M =
[[ 27 -12  28 -12 -12 -12 -12 -14  26  28 -15  29  27  24 -22 -16]
 [-11 -19 -12 -17 -20 -19 -20 -21 -11 -11 -22 -10  -9 -12 -29 -25]
 [-16  13 -17  13  15  13  14  16 -16 -17  16 -18 -17 -14  23  18]
 [-15  12 -17  10   9  12  11  11 -15 -16  17 -16 -15 -17  22  18]
 [ 16 -13  17 -12 -11 -14 -13 -12  16  17 -18  17  15  17 -24 -19]]
Indices start at 1.
(1, 1): 27
(4, 10): -16
(1, 2): -12
(5, 8): -12
(3, 16): 18
(3, 3): -17
(4, 6): 12
(3, 5): 15
(4, 13): -15
(5, 15): -24
(3, 10): -17
(1, 11): -15
(5, 7): -13
(5, 16): -19
(5, 10): 17
(1, 16): -16
(4, 2): 12
(5, 9): 16
(1, 13): 27
(3, 6): 13
(2, 4): -17
(4, 8): 11
(2, 8): -21
(5, 1): 16
(2, 6): -19
(3, 4): 13
(2, 16): -25
(2, 13): -9
(4, 9): -15
(3, 2): 13
(2, 12): -10
(3, 1): -16

arr =
9.4	-14.6	-12.6	-6.4	-10.0	9.2	9.4	10.1	-10.0	1.0
11.2	-17.1	-12.6	-7.7	-7.3	10.9	9.9	10.2	-7.8	1.3
-7.2	15.8	13.6	5.7	11.8	-8.2	-7.8	-8.1	11.3	0.9
Rows and columns are counted from 1.
row 1 col 1	9.4
row 3 col 10	0.9
row 1 col 9	-10.0
row 2 col 4	-7.7
row 3 col 8	-8.1
row 1 col 3	-12.6
row 2 col 3	-12.6
row 2 col 7	9.9
row 2 col 2	-17.1
row 3 col 6	-8.2
row 1 col 5	-10.0
row 2 col 1	11.2
row 3 col 2	15.8
row 1 col 8	10.1
row 1 col 7	9.4
row 2 col 6	10.9
row 3 col 1	-7.2
row 1 col 10	1.0

data =
[[ 0.06 -2.29 -1.40 -1.14  1.05]
 [ 0.56 -2.34 -1.80 -1.02  1.15]
 [-1.06  1.16  0.26  0.06 -2.07]
 [-1.56  1.21  0.66 -0.05 -2.17]
 [-1.95  1.60  1.05  0.00 -2.56]
 [ 0.30 -1.99 -1.52 -0.94  0.82]]
Indices start at 1.
(1, 1) -> 0.06
(3, 1) -> -1.06
(2, 3) -> -1.80
(3, 4) -> 0.06
(6, 5) -> 0.82
(2, 5) -> 1.15
(4, 5) -> -2.17
(3, 2) -> 1.16
(4, 3) -> 0.66
(2, 4) -> -1.02
(3, 3) -> 0.26
(2, 1) -> 0.56
(1, 4) -> -1.14
(1, 3) -> -1.40
(5, 5) -> -2.56
(6, 1) -> 0.30
(3, 5) -> -2.07
(5, 2) -> 1.60
(5, 1) -> -1.95

m =
[[  0   1   4   3   3   0   0  -4   8  -1]
 [ -2  -3  14  -1  -1 -12   2  -2  -8  -2]
 [ -3  -9 -26  -3   0  -4  -3  -6   4 -11]
 [  2   4  -8   0   3   6   0   3  -9  -9]
 [  3  -4   6   7   0  13   0  -8   4   7]
 [ -2   3   3  -4   0  10   5  -3   7  15]]
Rows and columns are counted from 1.
(1, 1) => 0
(5, 1) => 3
(3, 10) => -11
(2, 7) => 2
(6, 4) => -4
(3, 4) => -3
(4, 7) => 0
(1, 9) => 8
(5, 8) => -8
(3, 7) => -3
(4, 5) => 3
(4, 9) => -9
(5, 9) => 4
(6, 5) => 0
(3, 9) => 4
(6, 7) => 5
(4, 6) => 6
(6, 6) => 10
(5, 10) => 7
(2, 9) => -8
(1, 10) => -1

A =
array([[ 1.109,  2.407, -0.485, -1.487,  0.463,  0.977,  1.831, -0.559,
        -0.881],
       [-0.548,  1.206,  1.212, -0.461,  1.005, -0.609, -0.781, -1.092,
         1.282],
       [ 0.288,  0.698,  0.186, -0.183,  0.335,  0.261,  0.390, -0.067,
         0.126]])
Rows and columns are counted from 1.
row 1 col 1 = 1.109
row 2 col 4 = -0.461
row 2 col 2 = 1.206
row 3 col 5 = 0.335
row 2 col 8 = -1.092
row 1 col 8 = -0.559
row 1 col 5 = 0.463
row 3 col 1 = 0.288
row 3 col 8 = -0.067
row 3 col 9 = 0.126
row 1 col 9 = -0.881
row 1 col 2 = 2.407
row 2 col 6 = -0.609
row 1 col 7 = 1.831
row 3 col 7 = 0.390
row 2 col 3 = 1.212
row 1 col 4 = -1.487
row 3 col 2 = 0.698
row 3 col 6 = 0.261
